Each row below holds a small network's activations on one record, seen along a few directions.
Each row is followed by the record's values for the fields D, J, P, B.
Other fields move the rows too, some of them a lot.
In the rows, zero is written as 500.
Random noise pushes rows far along 18 fixed directions. That doesn't count. These rows show it; they differ only by the noise:
[407 559 651 589 514 437 656 581 499 614 565 579 234 446 500 538 526 546
 664 378 573 454 297 270 396 475 595 268 385 503 401 495 485 558 436 518
 391 595 502 678 487 656]
[467 569 368 541 569 623 474 596 268 541 533 639 325 436 449 571 527 376
 514 701 669 437 484 409 536 339 449 608 449 485 478 674 474 546 687 495
 417 362 393 557 442 568]
[437 510 488 447 544 598 467 313 344 428 392 513 524 554 560 509 516 455
 415 562 514 518 392 523 519 579 468 507 615 439 569 533 496 556 465 479
 374 404 530 514 604 472]
[480 441 677 473 596 465 299 487 751 404 461 425 769 535 380 681 500 626
 352 276 695 510 484 453 433 381 539 353 496 243 580 312 580 642 508 657
 724 509 456 601 656 628]
[457 554 453 434 561 496 401 507 451 493 375 536 532 433 326 609 450 644
 510 495 537 467 606 448 489 445 554 610 486 553 367 481 485 571 514 579
 476 505 410 459 581 483]
[441 561 451 357 479 556 591 485 547 452 572 662 528 517 580 421 583 299
 304 436 349 468 491 414 580 467 641 476 436 477 440 519 596 433 446 369
 563 726 613 437 561 820]
[684 608 543 574 525 262 385 668 698 536 543 391 566 438 422 490 496 441
 405 400 510 564 615 465 387 303 534 419 283 515 495 434 604 409 589 565
 687 496 572 480 434 473]
[528 524 510 666 511 347 389 465 681 457 623 351 524 525 725 414 584 454
 603 561 616 507 648 712 384 450 418 455 321 574 421 678 507 542 604 643
 682 423 445 536 461 439]
[380 352 488 449 432 469 541 489 588 422 527 496 511 528 583 571 502 380
 551 420 521 468 576 559 506 562 636 523 385 501 405 490 626 407 401 575
 683 691 469 366 669 512]
[455 592 595 263 645 487 341 604 638 579 454 551 394 433 240 646 378 478
 565 447 466 538 616 435 533 561 734 459 438 475 424 366 567 462 553 643
 646 613 514 546 549 407]
[606 635 352 558 561 233 321 284 312 516 272 392 370 318 295 614 597 534
 694 649 584 511 387 331 452 565 675 487 510 645 737 426 448 395 682 254
 320 401 527 506 566 457]
[509 413 532 543 500 510 630 418 567 466 513 505 548 404 449 566 471 545
 686 551 561 542 486 384 524 460 534 415 439 480 562 328 449 336 658 447
 636 550 614 529 369 493]
[492 431 675 301 735 655 620 402 476 434 517 564 584 472 443 472 436 786
 550 583 470 641 534 539 564 522 738 512 686 540 413 473 384 631 663 729
 581 477 492 603 496 508]
[647 730 284 450 455 408 358 249 393 523 374 436 333 567 590 391 445 401
 491 666 329 436 530 681 572 528 774 548 374 553 430 816 401 602 406 475
 216 561 461 426 701 599]
[464 385 657 409 482 556 616 551 486 535 543 561 409 553 400 566 489 489
 522 441 403 475 401 441 593 585 549 458 576 381 601 443 521 573 352 428
 526 579 453 541 467 387]
[407 576 584 564 497 447 368 482 757 379 553 492 584 455 549 505 554 356
 501 533 574 440 553 434 490 482 257 189 381 380 634 431 519 542 663 363
 719 332 624 663 365 459]
[433 627 577 360 543 516 289 483 686 504 508 468 505 608 514 472 441 272
 410 363 444 538 526 602 464 532 502 407 445 415 480 402 586 352 438 559
 582 555 687 481 569 425]
[487 363 598 630 522 516 568 406 521 450 553 466 508 480 555 568 538 575
 646 532 554 501 408 441 492 566 471 370 486 449 662 449 476 591 490 463
 569 483 415 703 480 516]
[296 456 511 376 610 555 347 552 594 435 637 557 470 549 551 538 584 388
 552 421 637 479 578 608 459 491 648 574 496 554 370 523 591 427 570 651
 690 602 448 456 678 633]
[771 448 380 601 439 522 395 436 468 504 444 407 544 526 460 628 361 618
 467 523 420 567 373 484 476 562 573 434 532 348 695 354 587 471 395 654
 343 379 483 455 575 482]

[541 573 587 361 617 524 439 544 610 543 677 571 411 502 348 391 603 581
 616 620 370 489 548 560 620 492 561 499 659 543 607 528 330 582 705 344
 565 435 508 587 248 450]
<D:d1 J:j2 P:p2 B:b1>
[491 548 591 506 496 553 563 554 499 567 512 475 512 552 623 426 454 342
 349 500 448 596 521 547 453 546 311 454 469 451 472 505 600 418 465 586
 548 438 639 490 376 288]
<D:d1 J:j1 P:p1 B:b4>
[453 505 408 552 366 501 489 553 565 539 450 568 530 448 454 653 512 607
 483 526 608 369 549 405 532 525 358 485 477 354 417 546 549 651 496 539
 504 482 381 428 437 553]
<D:d2 J:j1 P:p1 B:b7>
[512 423 398 616 506 514 538 431 309 507 469 489 332 447 425 509 444 630
 787 467 401 499 356 409 451 563 674 553 522 749 583 375 373 376 362 374
 236 596 437 606 662 604]
<D:d1 J:j1 P:p1 B:b3>
[677 620 530 513 630 534 280 671 384 652 638 500 535 620 372 443 667 653
 228 354 462 553 330 508 391 366 442 671 790 476 647 464 552 557 454 516
 297 379 428 492 443 640]
<D:d1 J:j2 P:p1 B:b4>
[449 481 411 646 407 467 579 511 548 561 624 531 408 504 686 514 612 649
 667 485 577 447 490 534 370 572 422 531 463 576 254 590 567 516 439 698
 458 514 405 368 429 565]
<D:d1 J:j2 P:p2 B:b2>
[489 548 528 395 568 534 628 429 468 530 595 560 514 547 700 309 629 558
 369 486 297 599 479 572 472 650 628 548 636 650 383 581 562 498 445 563
 453 620 573 449 501 662]
<D:d2 J:j2 P:p1 B:b4>
[505 506 425 425 524 471 480 450 407 464 258 512 571 366 363 638 400 549
 421 509 396 581 534 336 476 679 532 488 514 560 531 293 639 424 442 519
 465 473 567 444 609 368]
<D:d2 J:j2 P:p1 B:b2>
[342 306 473 648 482 617 516 499 464 394 632 454 433 585 651 525 471 409
 722 560 867 419 493 679 471 255 532 538 394 461 424 666 355 463 666 641
 573 444 399 506 631 567]
<D:d1 J:j1 P:p2 B:b1>
[280 627 526 442 559 641 390 303 676 582 476 561 493 515 488 522 472 612
 724 376 368 484 541 488 441 711 424 487 487 606 341 289 433 379 351 483
 460 751 597 638 464 566]
<D:d2 J:j2 P:p1 B:b2>
[430 384 623 625 391 491 765 624 416 502 485 520 432 480 478 564 423 486
 567 390 639 472 363 331 432 354 367 381 411 428 441 406 506 421 435 496
 479 453 574 450 437 356]
<D:d1 J:j2 P:p2 B:b2>
[421 641 492 495 547 503 455 499 380 474 428 515 540 524 418 334 505 514
 464 366 418 488 503 494 421 323 373 644 538 735 397 444 346 385 426 301
 311 505 620 487 529 498]
<D:d1 J:j2 P:p2 B:b3>
[485 447 432 601 346 524 346 419 600 500 622 388 473 717 690 437 552 356
 563 518 468 398 542 829 507 570 296 586 491 425 547 655 490 502 327 473
 495 479 428 388 485 326]
<D:d2 J:j2 P:p1 B:b2>
[671 508 446 520 389 381 507 731 449 504 619 516 446 547 465 420 586 473
 267 474 369 455 435 489 500 385 546 467 573 469 599 580 603 546 476 429
 408 353 505 294 468 510]
<D:d2 J:j2 P:p1 B:b4>
[464 469 541 524 462 441 603 604 368 430 539 512 330 495 535 418 466 461
 556 500 541 452 384 463 487 420 609 362 518 577 503 586 444 510 535 456
 365 376 534 480 611 513]
<D:d2 J:j2 P:p1 B:b7>
[559 421 373 522 396 457 498 430 452 442 497 433 507 538 536 533 506 369
 523 633 651 431 515 606 591 361 611 561 437 385 572 632 460 425 648 446
 541 493 495 316 551 527]
<D:d2 J:j2 P:p1 B:b4>
[532 371 545 449 533 448 444 548 396 560 481 456 516 535 530 605 685 506
 345 448 548 636 307 498 424 823 414 584 833 420 706 398 770 496 425 604
 484 348 456 394 497 310]
<D:d2 J:j1 P:p2 B:b6>
[178 526 633 561 426 444 552 501 537 575 541 563 431 560 516 527 756 586
 590 219 761 365 241 354 344 462 321 436 646 459 387 420 463 465 448 354
 380 577 580 431 454 653]
<D:d1 J:j1 P:p2 B:b4>
[451 763 422 497 465 297 243 200 637 512 390 471 562 494 500 485 796 703
 483 575 506 320 504 519 508 648 390 434 622 460 536 671 404 831 541 254
 372 447 421 499 438 651]
<D:d2 J:j2 P:p1 B:b4>
[630 493 486 462 558 490 405 446 487 406 403 431 742 489 489 540 519 596
 229 635 651 591 511 550 513 437 458 465 664 308 626 531 543 626 757 648
 561 202 547 407 485 447]
<D:d2 J:j2 P:p1 B:b7>
[534 460 457 508 471 477 419 688 334 562 492 528 353 450 276 612 458 419
 594 509 359 407 564 405 579 571 426 664 471 606 649 452 568 498 310 290
 473 530 277 547 497 298]
<D:d1 J:j2 P:p1 B:b5>
[633 351 562 632 544 601 546 497 385 456 510 445 527 530 525 550 415 424
 424 568 496 536 403 474 562 465 475 435 446 357 786 526 486 660 412 463
 508 433 346 788 569 511]
<D:d1 J:j2 P:p1 B:b3>
[691 587 483 552 564 656 528 453 418 396 486 499 576 480 557 376 289 558
 350 724 377 571 510 501 565 359 502 285 473 434 614 562 373 622 667 567
 378 213 609 672 460 537]
<D:d2 J:j2 P:p1 B:b4>
[354 625 663 393 512 493 487 669 640 602 590 604 482 575 410 404 594 714
 446 295 352 430 587 540 431 493 338 569 618 590 215 519 473 665 338 539
 471 539 476 431 341 396]
<D:d2 J:j1 P:p2 B:b2>
[493 567 535 653 539 444 370 406 528 572 585 395 351 600 666 418 619 466
 652 458 611 542 305 628 331 575 377 440 564 536 555 542 447 460 477 541
 345 385 544 609 471 464]
<D:d2 J:j2 P:p2 B:b3>
[665 541 517 542 434 247 480 549 771 549 752 410 440 567 664 324 705 480
 528 427 392 516 489 657 432 526 649 410 477 562 508 590 564 457 517 499
 604 574 552 378 399 613]
<D:d2 J:j2 P:p2 B:b1>
[554 564 548 490 508 559 672 494 338 503 547 536 386 571 571 330 478 346
 392 596 486 509 407 539 562 266 582 466 459 456 489 713 361 534 582 431
 382 436 598 506 453 524]
<D:d1 J:j1 P:p2 B:b2>
[518 693 537 533 502 288 623 544 499 715 460 574 220 389 526 566 647 315
 456 560 538 444 465 305 490 554 578 399 227 431 396 759 615 711 460 446
 524 669 388 642 400 595]
<D:d2 J:j2 P:p2 B:b2>
[431 533 574 347 619 333 520 451 433 355 473 545 491 417 467 414 678 660
 430 497 483 506 425 415 479 559 773 368 706 662 518 547 495 665 639 425
 463 389 517 459 670 645]
<D:d1 J:j2 P:p1 B:b2>
[518 630 434 593 476 539 452 275 591 507 377 469 757 514 582 465 553 517
 414 436 566 533 466 471 447 458 170 561 492 419 472 394 440 425 473 410
 458 535 640 544 363 608]
<D:d1 J:j2 P:p2 B:b3>
[612 659 530 509 587 455 304 533 443 582 656 388 254 627 589 313 481 378
 635 531 508 536 410 724 440 437 611 496 539 608 539 649 400 394 566 559
 320 382 545 545 525 463]
<D:d2 J:j2 P:p1 B:b5>

Here are new rows. What are their fields?
[444 464 480 397 468 626 573 534 424 686 589 546 244 638 588 546 453 380
 585 458 541 520 382 614 497 594 699 615 523 413 334 577 576 337 384 740
 391 697 508 329 567 513]
<D:d1 J:j2 P:p1 B:b4>
[522 507 566 452 519 360 410 615 541 468 557 415 458 521 378 455 495 360
 533 477 590 470 590 591 516 274 622 518 425 535 537 544 445 394 650 421
 641 483 539 398 529 378]
<D:d1 J:j2 P:p1 B:b2>
[525 506 482 399 557 474 520 531 434 553 435 548 538 447 313 604 593 488
 391 524 687 537 446 398 527 352 578 610 588 379 521 461 514 435 723 486
 557 481 560 353 417 514]
<D:d1 J:j2 P:p1 B:b1>
[317 611 772 291 608 432 580 529 502 519 427 529 549 593 416 382 588 447
 267 243 611 535 446 514 432 258 573 539 570 482 273 547 437 516 509 492
 531 608 681 402 556 483]
<D:d2 J:j1 P:p2 B:b2>
[445 563 391 525 452 522 466 702 544 471 599 601 458 435 504 434 470 300
 459 459 396 432 612 407 510 416 461 477 341 641 472 467 558 354 500 348
 555 580 546 535 520 670]
<D:d2 J:j1 P:p1 B:b7>
[465 392 530 630 441 458 768 391 399 573 438 483 433 439 562 525 554 696
 688 584 497 508 469 458 472 642 423 545 500 585 417 562 429 600 427 497
 437 543 406 523 363 348]
<D:d1 J:j2 P:p1 B:b1>
[484 275 625 439 466 576 493 658 428 550 661 484 382 655 414 618 540 287
 491 476 626 450 379 587 612 452 556 579 608 258 754 523 575 455 477 443
 624 524 391 427 513 355]
<D:d2 J:j2 P:p1 B:b4>
[521 535 659 278 689 586 458 293 499 366 284 454 772 468 389 498 339 463
 321 458 359 663 526 428 585 560 601 413 549 455 672 233 496 435 506 424
 607 545 689 672 625 461]
<D:d1 J:j2 P:p2 B:b5>
[496 661 576 398 574 438 479 376 613 468 407 505 474 421 544 394 471 576
 525 569 316 572 507 460 508 764 487 256 567 574 502 467 461 621 527 492
 445 380 632 660 438 412]
<D:d1 J:j1 P:p1 B:b3>
[650 611 560 569 556 422 575 475 413 593 565 483 347 513 553 435 574 499
 472 582 562 518 344 464 479 373 626 398 460 425 536 689 441 631 594 523
 384 436 483 590 427 616]
<D:d1 J:j2 P:p1 B:b2>
[595 574 640 651 524 309 534 578 565 556 535 376 408 493 668 362 517 494
 496 486 446 565 512 566 375 576 382 351 386 599 466 653 521 673 410 591
 494 391 450 696 433 348]
<D:d2 J:j2 P:p1 B:b3>
[611 577 381 473 473 558 419 491 531 571 421 493 538 482 446 559 356 514
 455 582 365 508 638 521 558 564 482 560 408 451 470 479 536 492 444 578
 480 545 476 481 463 449]
<D:d1 J:j2 P:p1 B:b4>
[467 492 595 513 493 482 497 551 618 481 499 487 567 448 413 547 465 566
 541 555 631 459 587 472 545 407 407 395 479 399 522 498 423 583 686 489
 646 408 506 554 370 417]
<D:d2 J:j1 P:p1 B:b7>
[508 660 317 574 496 487 433 495 578 449 532 592 631 401 603 384 609 686
 448 485 309 501 592 419 386 607 289 509 541 745 358 414 562 494 471 475
 412 416 548 479 400 680]
<D:d1 J:j2 P:p2 B:b3>
[537 514 377 459 505 454 249 568 400 398 516 379 501 578 568 378 448 416
 441 507 401 564 580 737 409 570 516 596 633 719 538 489 593 299 495 595
 404 275 574 265 695 284]
<D:d1 J:j2 P:p1 B:b7>
